A small network was shown many inputs. Here are its activations along a few directions, one row for each input.
Each table varies a few parts of the input and shows all the possible inputs, shuffled.
Descriptions start from the smaller parts, as in this example, which fits no table here: ring(5) and (point or line(11) or (values(2) and line(6))).
Shared parts are said once, and a part with two or three values counts as separate values.

Other details of the inputs vary at random and push rows far along two fixed directions, the same in every table; ignore that.

A family of inputs:
row 1: [  3   3   7  -4  -8   7   3  10  -1 -12  -3]
row 2: [  4  -2   4 -10  -6   6   2   7  -3 -18  -3]
row 3: [ 6  2  7  1 -9 12  2 12 -2 -5  0]
row 4: [  4  -3   2 -12  -6   7   4   4  -7 -19  -2]
row 5: [-16   8 -32 -30  10 -77 -66  -2  -7  42   1]
row 6: [ -1  -7  11  -2  -1   6   2   7   3 -13  -4]
row 7: [ 3 -2  7  5 -5 13 -1  8  4 -7 -4]
row 8: [  4  -3   8   6 -10  15   2   9  -2   2   3]
row 9: [  1   1  -4  -9  -4   8   3   7  -6 -21   3]
row 10: [-1 -8  8  9 -4 16  1  6 -2  1 -1]
row 11: [ 11   4   1  -7 -11   9   3  10  -7 -11   0]
row 12: [ -7 -14   8  10   1  16   1   3  -1  -1   5]
row 13: [ 2 -9  7 11 -8 20  1  6 -6  7  6]
row 14: [ 3 -6  6  9 -7 19  0  9 -3  5  1]
row 15: [ -3   4   2  -3  -2   8   3  11   3 -17   1]
row 16: [  6   2   3  -7  -9   7   3   8  -5 -15  -3]
row 17: [-6 -8  8  5 -2 11  1  7  4 -7  1]
row 18: [  1  -5   8   2  -2  11  -2   6   6 -10  -5]
row 19: [-1 -5 10  7 -8 13  2  7  0 -2  0]
row 20: [  0  -3  10  -8  -3   4   4   7   2 -17  -5]
row 21: [ -6 -11   7   8   1  15   1   6   2  -3   0]
row 22: [ -4 -12  12   3  -3   9   1   5   3  -7  -2]
row 23: [-22  13 -31 -25  10 -75 -67   2  -2  45   4]
row 24: [ 2  0  9  1 -7  9  1 11  0 -9 -2]
row 25: [  0   2  -2  -7  -3   8   2  10  -2 -20   1]
row 26: [ -4 -14  10   8  -2  16   0   3  -2   0   3]
row 27: [ -3  -2   2   6   0  14  -3   9   7 -13   0]
row 28: [  2  -2   0 -11  -4   6   4   6  -5 -20   0]
row 29: [-25  10 -34 -10  13 -68 -65  -3  -1  56  10]
row 30: [-4 -9 11  4 -5 12  1  6  2 -5  0]
row 31: [  7   5   5  -5 -11  10   2  13  -3  -9  -1]
row 32: [ -4   0   4   2  -1  10   1  12   4 -14   1]
row 33: [ -4 -15  10   6   1  13   1   3   2  -3  -3]
row 34: [-7 -7  3 10  2 17  0  7  2 -4  3]
row 35: [ -2  -5   6   3   0  11  -2   8   8 -12  -3]
row 36: [ 37  46 -31  15  32 -31  93 -94   5  29  -3]
row 37: [ -3  -3   7   0  -1   8   2   9   4 -13  -1]
row 38: [ -1  -3   9  -1  -3   8   2   8   2 -11  -2]
row 39: [ 24  27 -20  32  43 -24  90 -99  12  43   0]
row 40: [  4  -6   3 -13  -4   4   4   3  -6 -20  -3]
row 41: [ -2 -11   9  11  -5  17   1   4  -5   3   4]
row 42: [ -3 -11   9   7  -1  15   0   5   1  -1  -1]
row 43: [-19   5 -29 -17  15 -73 -68  -6   2  51  -1]
row 44: [-18  14 -30 -25  10 -76 -65  -1  -3  48   2]
row 45: [ 41  48 -33  16  30 -28  93 -92   3  32  -1]
row 46: [  2  -1   2  -9  -3   6   3   8  -1 -20  -1]
row 47: [ -8 -11   4  12   1  18   0   5  -1  -2   7]
row 48: [ 7  0  5  5 -8 15 -1  9  2 -3 -2]
Each input here is: line(6) and line(8).
Q: Changing only the line(6) part turns row 21 into row 10. The same change can be made to row 28. Which row results?
A: row 36
Q: Changing only the line(6) part turns row 42 into row 14. The same change can be made to row 4. Which row results?
A: row 45
Q: Which other rows does row 35 become when the line(6) part takes its other values? List them by row number.
A: row 7, row 18, row 27, row 43, row 48

A family of inputs:
row 49: [  2 -13   2   3  15  -2  19 -26   0   4  -7]
row 50: [-33 -32   1 -32  -5 -46 -92  34 -12  29  -2]
row 51: [-15   2  -4  14  19  -3  23 -24  23 -10   7]
row 52: [  2  -5  -7   4   3   5  23 -24 -16  13  15]
row 53: [ 33  28 -27 -22   2  -1  17 -16   3 -26 -14]
row 54: [ 14  -7   0   7   5   0  17 -26 -15  16   1]
row 55: [ -4  -1   1  15  21 -10  13 -23  24  -5  -8]
row 56: [ 18  22 -17 -31  15 -16  28   3  -6 -18   0]
row 57: [ 6 15 11 24 10  2 25 -9 17 20 -6]
row 58: [ -3 -11  -5   1  17   1  18 -26  -3   3  -2]
row 59: [-12 -56  72   7 -34  96  -1  77  18 -97 -12]
row 60: [ -8  10   0 -63 -32 -60 -87  44  -5   2  -1]
row 61: [-8 18 -4 22 13  8 22 -7 13 14  9]
row 62: [ -21   -5  -21  -13  -23  -28 -103   48  -17   41   12]
row 63: [ 3 15  4 24 13  5 17 -6 14 16 -6]
row 64: [ 14  -8   6   4   0  -5  18 -24 -13  22   1]
row 65: [ 20  13  -7  21  -6   8  12 -13  -1  25   0]
row 66: [-1 17 -2 23 15  9 17 -7 11 13  0]
row 67: [ -9  -9  -6   0  16   1  26 -28  -1   4   6]
row 68: [ -17  -53   58    8  -28  104   -3   75   14 -104   -7]
row 69: [  7  15 -13  17  -9  12  16 -11  -3  21  15]
row 70: [-29   7 -17 -46 -22 -58 -86  46 -25   7 -18]
row 71: [ 11  30 -19 -14  -4 -24  25 -13  -7 -36   8]
row 72: [  9  -5  -8   7   7   3  19 -28 -16  15   7]
row 73: [ 21  13   1  18 -10   3  17 -13   2  30   1]
Q: What do these inputs look like to the network?
A: values(5) or (line(4) and ring(5))

A family of inputs:
row 74: [ -1 -14   7   5   3   1  15 -19  25  -2 -15]
row 75: [  7  -4   4  -4  15  12  13 -28  -9  -8  -1]
row 76: [ 13 -14 -13  11   3  13  12 -20 -16  -3   5]
row 77: [-3  7 -3 16 27  7 16  4 20 -1  7]
row 78: [ 16  27  -3 -18 -10 -18  26  -8  -1 -35   1]
row 79: [ 11  -3  15  -8  21   7  25 -12   0   1   2]
row 80: [  7  12   2  16  -5  19  34  -7 -10  13  -5]
row 81: [-1 15  3 14 -5 11 15 -1 -5 17 -9]
row 82: [-29 -60  71 -25 -49  75 -56  99 -18 -83  11]
row 83: [ -6   5 -12  19  20  16   6 -12  11 -13   4]
row 84: [ 10  11   9  18 -13   6  19  -9  -3   8  10]
row 85: [-47   5 -30  -7  17 -50 -65  21   0  37   5]
row 86: [19 13  8 14  3  9 12  4  7 17 -2]
row 87: [-17  25 -36 -46  -5 -71 -57  20 -19  16  -8]
row 88: [25  9  5 15  3 15 28 -1  0 14  3]
row 89: [ 16  20 -14 -30 -10  -6  22  -8   8 -25  -5]
row 90: [  6 -16  -9   3  -6  12  22 -19  -1   6   8]
row 91: [ -2  -6  18  17   3 -10  18 -19  15 -12  -7]
row 92: [ 15   4   1   8 -11  23  25 -12   7  13   5]
row 93: [-40   6 -21  -4  10 -59 -73  17   8  30  21]
row 94: [-28 -11 -15 -39   5 -48 -70   1  -3  43   8]
row 95: [ -7  -2  12  -5  12  11  35 -18 -11  -1  -6]
row 96: [ 27  24  -9 -24   4 -14  26   3   1 -24  -6]
row 97: [ 19 -12  -2  10  10   8  29  -8  -8   5   8]
row 98: [ 10  -9  14  11  18  -4  18  -7  18  -2 -16]
row 99: [-20 -42  65  -3 -67  81 -65 112 -10 -68   5]
row 100: [  8   8   3   9 -11  19  13  -8  14  15  -1]
row 101: [ -8   5 -29  -8  -4 -41 -79  10 -17  47   4]
row 102: [  4 -11   3  13  12   2   5 -22  10 -12 -18]
row 103: [ -8  -6  10  14  10  -2  26 -15   7  -4 -23]
row 104: [ -2 -10  -7  10   0   7  30 -12 -20   6   0]
row 105: [-40   0 -32 -14  10 -47 -74  15  17  38  14]
row 106: [  5 -12   2  12  -6   1  21 -14 -11  -2  16]
row 107: [ 26  24 -17 -18  -1  -2  22 -16  -6 -37 -10]
row 108: [ 15  12  -1  18  -3  18   3 -12  -1   7  -6]
Q: Changing only one part turns row 95 into row 94. The same change can be made to row 103. Which row results?
A: row 74
Q: What do these inputs look like to the network?
A: values(5) and (point or ring(6))
Q: Which other rows does row 108 become when the values(5) part takes its other values? List them by row number.
A: row 81, row 86, row 99, row 100
Q: List by row number the other rows that have the values(5) part in common with row 75.
A: row 76, row 83, row 101, row 102, row 107, row 108
Q: A walk changes only the ring(6) part. It starts at row 97 and steps to row 79. List the rest of the walk in order.
A: row 98, row 77, row 86, row 88
